Each row below holds a small network's activations on one input, seen along a few directions.
In each table, some parts of the input vary, and every possible input appears once, in random order.
Descriptions start from the smaller parts, as in this example, which fits no table here: one of 3 separate values, together with either a single point or one of 9 places along a line or (one of 5 places around a ring, together with one of 6 places along a line).
Shared parts are said once, and a part with two or three values counts as separate values.

Other details of the inputs shift rows strongly along two fixed directions, in all tables alike. That doesn't count.
These rows show it; all are for the same input, with only those details redrawn:
[-12  17 -19  -6  -2 -15 -21   2   8  -3  -6 -16  -8]
[ -3  -3  -8  12   8  10 -12 -28 -10  -1  22  -1  13]
[ 10  13  -1  -2 -13 -29  16  33  -1   4 -26  -3  14]

A family of inputs:
r1: [-12  11 -10 -20  10  -6 -15  17  20 -24   4  26 -36]
r2: [-12  17 -19  -6  -2 -15 -21   2   8  -3  -6 -16  -8]
r3: [ 16 -15  19  13  -8   1  28   0 -21   9  -3   4  28]
r4: [  5   3  12  -5   2   9 -13 -34   9   5  33  29  -5]
r5: [ -1 -11   5   6   8  14  -8 -32  -7   9  20  -9   2]
r6: [ -3  -4 -12  23   9  22 -18 -19 -12   3  17   6   7]
r7: [ 17 -21  29  -1   4   9  34  16  -9 -12   6  46   1]
r8: [ 18 -19  24  -1   6   6  34  16  -9 -16   8  46   5]
r9: [  7   3   0   5  -8 -10  16  45  -5   3 -35   0  -1]
r10: [-17   5 -21  -3   2   3 -18  12   6 -11 -14 -20 -17]
r11: [ -6 -10  -7  20   8  24 -16 -20 -16   2  13   0   4]
r12: [ 13 -18  14  18  -7  12  25   8 -23   5  -8   7  27]
r13: [ 12   9  27 -27 -25 -28  22  25  16   5 -20  16  -6]
r14: [ -5 -15   8   1   4  16  -4 -35  -5   5  20 -15   4]
r15: [ -3  -8   2   3  10  17  -1 -33   2   2  21  -8   6]
r16: [ -9 -16  -5  14  10  31  -7 -19 -13  -5  12  -4  -1]
r17: [-15  12 -25  -1   5   1 -19  14   7 -11 -11 -10 -15]
r18: [-13   9 -18  -9   5  -3 -13   7  15  -7  -8 -17 -15]
r19: [  0  -1  -7  18   8  12 -16 -27 -10   7  22   2   9]
r20: [ -7  16 -11  -9  -1 -13 -19   0  15   7  -4 -19 -15]
r21: [ 15 -19  29   4  -6   7  39  -4  -9  13  -3  -4  22]
r22: [-12   7  -4 -17   9  -3 -18  17  16 -17   1  22 -43]
r23: [ 10  10  -5   8  -6 -11  15  46  -2   4 -31   6   3]
r24: [ 20 -11  17  18  -5  -1  24   4 -23  14  -3  10  28]
r25: [ 15 -23  21   9  -2  12  37   5 -15   6  -6   3  22]
r26: [-12   9  -3 -12  -1  -5 -12  -2  17   8 -10 -27 -22]
r27: [ -9  15  -8  -9   0  -7 -14  -1  20   9  -6 -21 -19]
r28: [ 23 -10  34  -9 -12  -6  31  -5  -2   3   8  31  18]
r29: [ -6 -17  -2   6  12  24  -2 -25  -6  -5  16 -11   4]
r30: [ -7 -12  -8  15   7  24 -12 -22 -15  -6  14  -6  10]
r31: [ -5 -10  -3  10   5  13 -10 -30 -12  -1  19 -10  11]
r32: [-12   7  -8 -17  -4 -12 -14  -4  13  -1  -6 -31 -13]
r33: [ 18 -18  18  15   2  10  32   8 -16  10  -5   9  20]
r34: [  7   9  -6   3 -12 -17  14  41  -4  -1 -30   1  13]
r35: [ -5 -14   6   1   8  20   1 -35   0   2  19 -17   5]
r36: [  2  -1  10 -10   2   7  -9 -36   9  -3  33  27  -1]
r37: [ -7  17   6 -25  -9 -15 -20  -4  24   2   2   7 -29]
r38: [ 12   8   1   0  -6 -16  19  38   6   8 -29  -1   2]
r39: [ 11   9   6 -11 -12 -28  22  29   6   6 -24  -9  10]
r40: [ 14   9  10 -11  -2 -19  18  49  10 -10 -16  41 -18]
Changing only one part turns r28 into r36. The same change can be made to r8. Which row results?
Answer: r1
What do these inputs look like to the network?
Answer: one of 5 places around a ring, together with either one of 2 separate values or one of 6 places around a ring
Which other rows does r4 become when the choice among 2 separate values takes its other values? List them by row number.
Answer: r40
Which other rows agree with r13 in the place on the ring of 5? List them by row number.
Answer: r3, r7, r12, r14, r16, r21, r25
